These are the activations of a small neural network, seen along a few directions. Each row is one input.
In each table, some parts of the input vary, and every possible input appears once, in random order.
Descriptions start from the smaller parts, as in this example, which fits no table here: one of 5 places around a ring, together with either a single point or one of 11 places around a ring or (one of 2 separate values, together with one of 6 places along a line).
Shared parts are said once, and a part with two or three values counts as separate values.
In the rows, 128 means zero.

Other details of the inputs vary at random and push rows far along two fixed directions, the same in every table; ignore that.

Rows:
r1: [138  98 210 131  45 140 110 190 109  79 116 203]
r2: [106 131 170  69 121  65 104 139  73 147 145  56]
r3: [129 114 189  96  95  91  97 168  96 107 137 122]
r4: [ 71 142 151  69 128  67 132 101  55 188 165   7]
r5: [125 138  76 161 158 165 151  93 172 130 135 133]
r6: [157 134 113 174 150 170 129 143 183  97 108 203]
r7: [110 104 224  85  83  85 104 172  70 136 133 103]
r8: [124 163  43 151 209 152 144  79 171 149 124 113]
r9: [130 150  51 146 193 167 151  77 178 151 116 114]
r10: [139  92 206 113  58 135  94 189 104  89 101 208]
r11: [115 123 151 118  91 111 128 130 113 139 137 108]
r12: [216  75  87 187 106 148 176 169 113  81 100 243]
r13: [107 135 137 107 112 120 130 115  98 137 137 106]
r14: [147 130  95 162 105 173 137 117 170 101 109 192]
r15: [114 134 140 112 142 105 112 131 109 144 129 113]
r16: [130 123 112 144 156 153 131 115 156 133 127 125]
r17: [ 85 144 156  80 162  63 118 116  73 191 160  16]
r18: [168 113 151 141  86 158  99 176 154  51  99 242]
r19: [138 154  53 157 204 145 145  89 191 133 136  97]
r20: [115 131 133 118  99 115 127 116 112 145 134 108]
r21: [125 160  38 167 183 159 169  67 189 160 140  77]
Description of these inputs: either a single point or (one of 4 places along a line, together with one of 5 places along a line).
- Change only the place on the line of 4 in r17. List by row number the other rows that result. => r6, r8, r15

Rows:
r22: [114 118 155 108 107 106 124 133 118 133 154  74]
r23: [110 127 148 136 111 113 156 128 108 160 158  79]
r24: [126  89 187  83  62  98 131 159  67 125 140  92]
r25: [121 123 158 122 116 130 111 136 150 109 136 121]
r26: [ 86 135 163  89 123 124 101 114 107 162 126 107]
r27: [111 137 148 146  91 132 136 135 129 140 124 135]
r28: [153 116  90 166 139 136 161 134 122 114 134 168]
r29: [108 128 171  83 115 122  95 134 122 114 128 101]
r30: [181 123 103 161 193 135 118 152 185 104 108 159]
r31: [114 120 129 109  99 100 148 119  57 166 132 101]
r32: [151 122  77 143  98 137 146 113 120 116 116 158]
r33: [139  93 188 130  55 147 122 161 100 116 103 201]
r34: [131 140  75 124 125 122 138  90 118 133 121 115]
r35: [114 133 130 131 158 177 118 115 170 117 116 153]
r36: [117 123  93 108 121 109 156  87 102 178 141  49]
r37: [ 98 135 206  88  54  85  97 158  91 128 134 102]
r38: [160 125 116 121 121 130 113 141 120  85 108 190]
r39: [ 93 127 138 105 162 125 136 103 109 172 137  63]
r40: [121 158  69 126 156 152 108  87 166 114 112 148]
r41: [155 105 128 134 102 126 147 156  80 113 117 184]
r42: [ 98 145  93 111 150 100 145  82  75 191 138  55]
r43: [158 111 132 136  99 111 121 164 112  73 124 180]
r44: [187 104  84 173 167 130 150 150 162 112 123 143]
r45: [137 150  47 114 183 106 152  84 113 149 137  70]
r46: [135 123 100 139 130 130 156 110 148 135 153  82]
r47: [126 139 115 111 150  89 123 122 106 121 142 101]
r48: [144 118 104 132 103 147 139 107 142 129 115 141]
r49: [127 146 110 121 164 143 112 124 131 116 115 169]
r50: [ 94 169 107 141 179 152 123  91 179 153 145  90]
r51: [115 124 145  91 131 120 122 117 117 134 132  77]
r52: [142 134  73 140 167 133 152 111 110 139 123 135]
r53: [111 119 181 125 119 135 119 144 127 130 134 133]
r54: [137 133 122 178 125 168 148 127 174 116 130 165]
r55: [151 113 121 103 100  95 139 145  71 116 129 126]
r56: [143 131 107 137 152 146 130 127 121 117 112 183]
r57: [ 91 168 114 145 149 155 116 106 176 141 124 129]
r58: [133 135 114 117 104 129 114 117 120 110 108 160]
r59: [163 127  83 179 232 155 137 125 188 138 107 157]
r60: [154 103 140 129  86  95 135 165  89  90 136 156]
r61: [128 129 172 160 102 157 121 152 159 103 122 186]
r62: [ 95 155 113 104 183  96 116 110 108 150 149  84]
r63: [ 98 173  99 123 146 140 115  95 182 130 132  96]
r64: [131 100 190 132  72 157 108 156 120 110  96 221]
r65: [159 113 179 144 155 143  83 192 159  92  95 215]
r66: [142 122 144 145 130 132 121 152 120  94 120 198]
r67: [ 85 136 182  96 136 121 102 131 121 149 146  85]
r68: [136 108 130 144 130 166 149 125 140 124 118 148]
r69: [109 113 208  91  62  97  96 161  51 128 109 166]
r70: [150 127 100 121 199  73 137 133 120 164 141  34]
r71: [132 153  78 161 121 153 145 105 186 121 127 131]
r72: [ 94 135 177  84 116 106  88 136 125 128 151  75]
r73: [ 92 147 103 134 129 109 164  94 111 195 154  46]
r74: [123 132 126 128 108 108 151 121 123 144 163  65]
r75: [139 127 102 139 125 162 127 103 168 120 109 167]
r76: [103 138 164  73 124  65  88 146  79 118 147  85]
r77: [117 142 105 113 136 150 106  95 166 129 116 134]
r78: [138 154  80 112 165 132 111 108 144 103 117 144]
r79: [142  94 196 150  71 156 120 178 133  90 122 199]
r80: [130 148 152 136 109 153  97 139 183  82 128 160]
r81: [140 108 114 174 126 170 159 130 162 125 137 155]
r82: [115 144 125 129 130 154 102 116 137 117 105 185]
r83: [117 117 135  91 121 107 135 113 102 148 142  52]
r84: [142 119 121 144 131 120 142 145 105 110 131 162]
r85: [137 106 112 150 105 157 159 117 124 148 116 158]
r86: [160 145  82 155 216 142 108 132 207 107 115 139]
r87: [137 145  60 173 124 157 166  97 186 129 133 127]
r88: [148 121  68 156 222 106 172 110 125 195 143  51]
r89: [108 140 169 108 107 101 111 135 125 131 151  82]
r90: [178 105 116 170 178 141 141 162 149 126 108 169]
r91: [116  86 201  94  71 109 139 162  57 143 138 105]
r92: [100 143 172 130  97 128 119 138 126 141 122 138]
r93: [126 124 179 117  71 102 117 155 116 113 145 106]
- What do these inputs look like to the network? => one of 2 separate values, together with one of 4 places along a line, together with either a single point or one of 8 places along a line
- Changing only the choice among 2 separate values turns r70 into r90. The same change can be made to r36. Which row results? => r85
- Changing only the choice among 2 separate values turns r58 into r69. The same change can be made to r45. Which row results? => r52
- Change only the choice among 2 separate values in r63. List by row number the other rows that result. => r57
- Change only the place on the line of 8 in r62. List by row number the other rows that result. => r26, r35, r49, r50, r57, r67, r82
- Change only the choice among 2 separate values in r79. List by row number the other rows that result. => r22
- List by row number the other rows that have the choice among 2 separate values and the place on the line of 4 in common with r40. => r29, r63, r72, r76, r77, r78, r80, r86
- A walk changes only the place on the line of 4. It starts at r91 and steps to r68. List the rest of the walk in order. => r39, r35

Rows:
r94: [ 84 150 145  97 112 100 114 109  83 154 134 104]
r95: [116 134 130 137 112 164 123 116 142 121 107 170]
r96: [151  85 178 120  66 118 124 181  66 106 107 194]
r97: [123 149  54 140 160 152 148  76 165 138 129 101]
r98: [115 121 163 103 133  62 137 151  54 179 153  54]
r99: [124 101 195  80  49  85 108 168  54 114 123 123]
r100: [118 111 209 110  62 145 103 160 111 113 109 179]
r101: [164 107 121 169 118 171 137 146 185  85 119 188]
r102: [127 143  83 156 171 145 144  98 189 143 142  85]
r103: [ 69 138 188  77 126  94 115 115  75 181 154  34]
r104: [141 149  61 165 186 126 163 106 147 141 139 106]
r105: [121 134 111 130 140 141 136 107 152 126 142 101]
r106: [110 153 142 153 130 147 122 135 150 120 125 166]
r107: [ 99 149 100 124 155 153 137  80 143 166 123  96]
r108: [143 127  65 153 184 145 166  91 151 144 138  95]
r109: [ 63 183 104  74 248  95  93  66 134 201 142   7]
r110: [175 103 105 162 115 173 147 136 159  95 101 203]
r111: [137 126 143 178 126 185 121 140 198 104 108 201]
r112: [129 127 130 138  92 165 117 129 151  97 110 187]
r113: [133 154  39 144 165 130 152  77 146 135 133 113]
r114: [176 113 112 150 184 150 109 162 152  86  95 223]
r115: [116 159  61 144 158 152 137  71 166 141 132 114]
r116: [110 155  97  74 218  76 104 100 117 161 145  17]
r117: [136 140 136 178 124 177 121 141 187 101 112 206]
r118: [128 143 133 143 114 127 124 148 145 100 135 150]
r119: [112 124 172  50 169  42  92 147  49 157 137  38]
r120: [142  96 197  96  53 111 112 173  86 104 120 150]
r121: [134 106 168  95  77  80 123 152  52 130 127 121]
r122: [116 151  69 140 167 169 144  72 181 150 130  99]
r123: [154  94 165 127  73 112 124 171  70 106 111 196]
r124: [106 148 113 129 131 141 126  95 133 144 123 132]
r125: [ 97 134 219  96  64  87  93 180  79 115 142 127]
r126: [145 129  73 163 186 135 161 102 166 153 136  88]
r127: [167 114 100 155 106 174 138 133 165  86 103 200]
r128: [113 151  87 156 176 153 137  91 194 152 141  87]
r129: [104 126 226  97  62  88  91 180  88 123 143 119]
r130: [165 117  86 169 123 152 146 135 130  96 105 227]
r131: [108 129 144  86 101 106 123 120  96 147 136  73]
r132: [109 123 196  94  43 103  90 163  75  97 124 174]
r133: [118 108 214 109  58 133  97 172 112  93 129 168]
r134: [ 87 147 180  38 153  52  71 138  78 149 146  27]
r135: [158 109 106 141 119 149 147 129 127 116 108 161]
r136: [171 101  97 165 124 172 151 140 141 106  99 214]
r137: [108 134 129 134 142 147 128 110 166 141 143  97]
r138: [155 132 119 173 115 163 127 147 189  83 120 195]
r139: [ 95 179  73 103 236 129  96  75 178 154 136  61]
r140: [105 107 176  79 124  60 134 139  57 180 158  16]
r141: [145 124  69 171 195 141 166 107 159 161 135 102]
r142: [128 154  52 143 157 144 145  75 163 134 133 110]
r143: [137 130 106 153 159 112 152 139 109 142 137 130]
r144: [122 102 154 113 139  94 144 144  82 167 147  74]
r145: [130 146 105 141 146 111 141 129 133 126 143 109]
r146: [142 126 113 152 103 188 124 124 178  92 104 204]
r147: [130 138 112 129  98 130 122 125 128  98 124 168]
r148: [162 123  96 152 105 152 134 127 150  88 113 192]
r149: [151  83 193 126  82 120 127 186  79 104 123 183]
r150: [126 134  91 128 163 128 150  96 140 145 148  70]
r151: [125 116 127 100 119  93 139 122  72 152 130  81]
r152: [141 144  39 152 172 129 160  82 133 139 127 123]
r153: [157 110 140 158 111 144 129 155 166  98 121 166]
r154: [137 103 193 105  51 131 108 168 112  94 116 169]
r155: [ 67 131 205  77 118  85 112 127  80 187 155  31]
r156: [157  98 195 132  70 104 118 195  95  96 121 176]
r157: [122 132 156 109 116  81 126 146  99 144 150  73]
r158: [123 139  82 149 171 153 148  92 187 142 145  86]
r159: [172 101 105 167 124 173 151 141 148 106 102 210]
- Changing only one part turns r147 into r113. The same change can be made to r131. Which row results? => r127
- Changing only one part turns r97 into r99. The same change can be made to r134. Which row results? => r116
- What do these inputs look like to the network? => one of 6 places along a line, together with either a single point or one of 10 places along a line
- List by row number the other rows that have the place on the line of 6 in common with r125. => r112, r115, r122, r128, r129, r132, r133, r137, r139, r146
- Change only the place on the line of 6 in r125. List by row number the other rows that result. => r104, r106, r118, r143, r145

Rows:
r160: [164  83 170 132  62 138 125 178 107  75 111 204]
r161: [120 128  86 109 195 119 138  89 127 181 137  48]
r162: [139 133  67 188 136 177 168  93 180 121 130 156]
r163: [ 98 152  95 109 193 110 132  82 110 184 135  70]
r164: [111 136 135 109 150 115 115 120 100 156 127 117]
r165: [ 81 149 182  67 135  69  88 135  77 144 149  60]
r166: [137 127 112 144 131 156 139 126 126 116 113 179]
r167: [141  97 167 107  99 121 132 150  90 124 120 132]
r168: [ 87 150 143 103 131 101 125 111 116 180 145  43]
r169: [123 126 121  85 119  79 132 116  88 150 147  47]
r170: [139 124 126 120 135 129 117 126 146 126 111 128]
r171: [121 125  72 114 166 113 160  86 114 168 148  48]
r172: [109 105 185  68 123  77 108 141  60 167 133  60]
r173: [ 91 130 134 113 110  98 152 108  91 174 161  48]
r174: [104 141 169  90 108  90  96 141  83 140 120 115]
r175: [ 90 168  98 103 195 112 114  93 138 154 151  56]
r176: [178 110 131 168 160 108 139 187 126 110 128 169]
r177: [111 156 100 154 171 161 128 100 203 121 144 110]
r178: [125 127 165 116  95 126  94 161 114 102 105 185]
r179: [140  97 165 106  97 125 131 154  92 127 121 131]
r180: [145 113 159 116 103 135 103 158 132 105 106 160]
r181: [143 139  52 172 155 166 154  95 160 112 116 181]
r182: [174 128  69 186 217 115 160 141 159 131 134 133]
r183: [126 125 166 122  56 106 124 147 108 112 136 131]
r184: [123 130 170 136  84 139 111 149 144 115 115 162]
r185: [169 110 117 140  93 140 129 143 146  76 113 184]
r186: [120 153  72 145 135 130 154  88 159 148 147  84]
r187: [163 155  23 182 156 180 149  91 197  90 111 202]
r188: [131 143  71 152 170 157 154  91 148 140 118 146]
r189: [128 122 140 157 122 164 131 130 157 131 121 165]
r190: [148 140 103 140 104 131 124 125 130  92 116 183]
r191: [139 111 180 112 110 130  90 166 142  77 121 158]
r192: [129 103 201 136  71 144 111 165 122 112 115 187]
r193: [143  96 201 149  43 158 128 179 119  90 110 214]
r194: [ 93 136 198  99 102 109  99 149 122 128 152  92]
r195: [149 138  78 152 187 174 122 111 209  96 123 145]
r196: [126 137  83 168 152 171 168  93 166 151 135 118]
r197: [109 121 159  94  92  90 121 142  56 139 137 114]
- Changing only one part turns r192 into r189. The same change can be made to r184. Which row results? => r168
- What do these inputs look like to the network? => one of 2 separate values, together with either a single point or (one of 3 separate values, together with one of 6 places along a line)
- Change only the choice among 2 separate values in r172. List by row number the other rows that result. => r161
- Change only the choice among 2 separate values in r179. List by row number the other rows that result. => r167
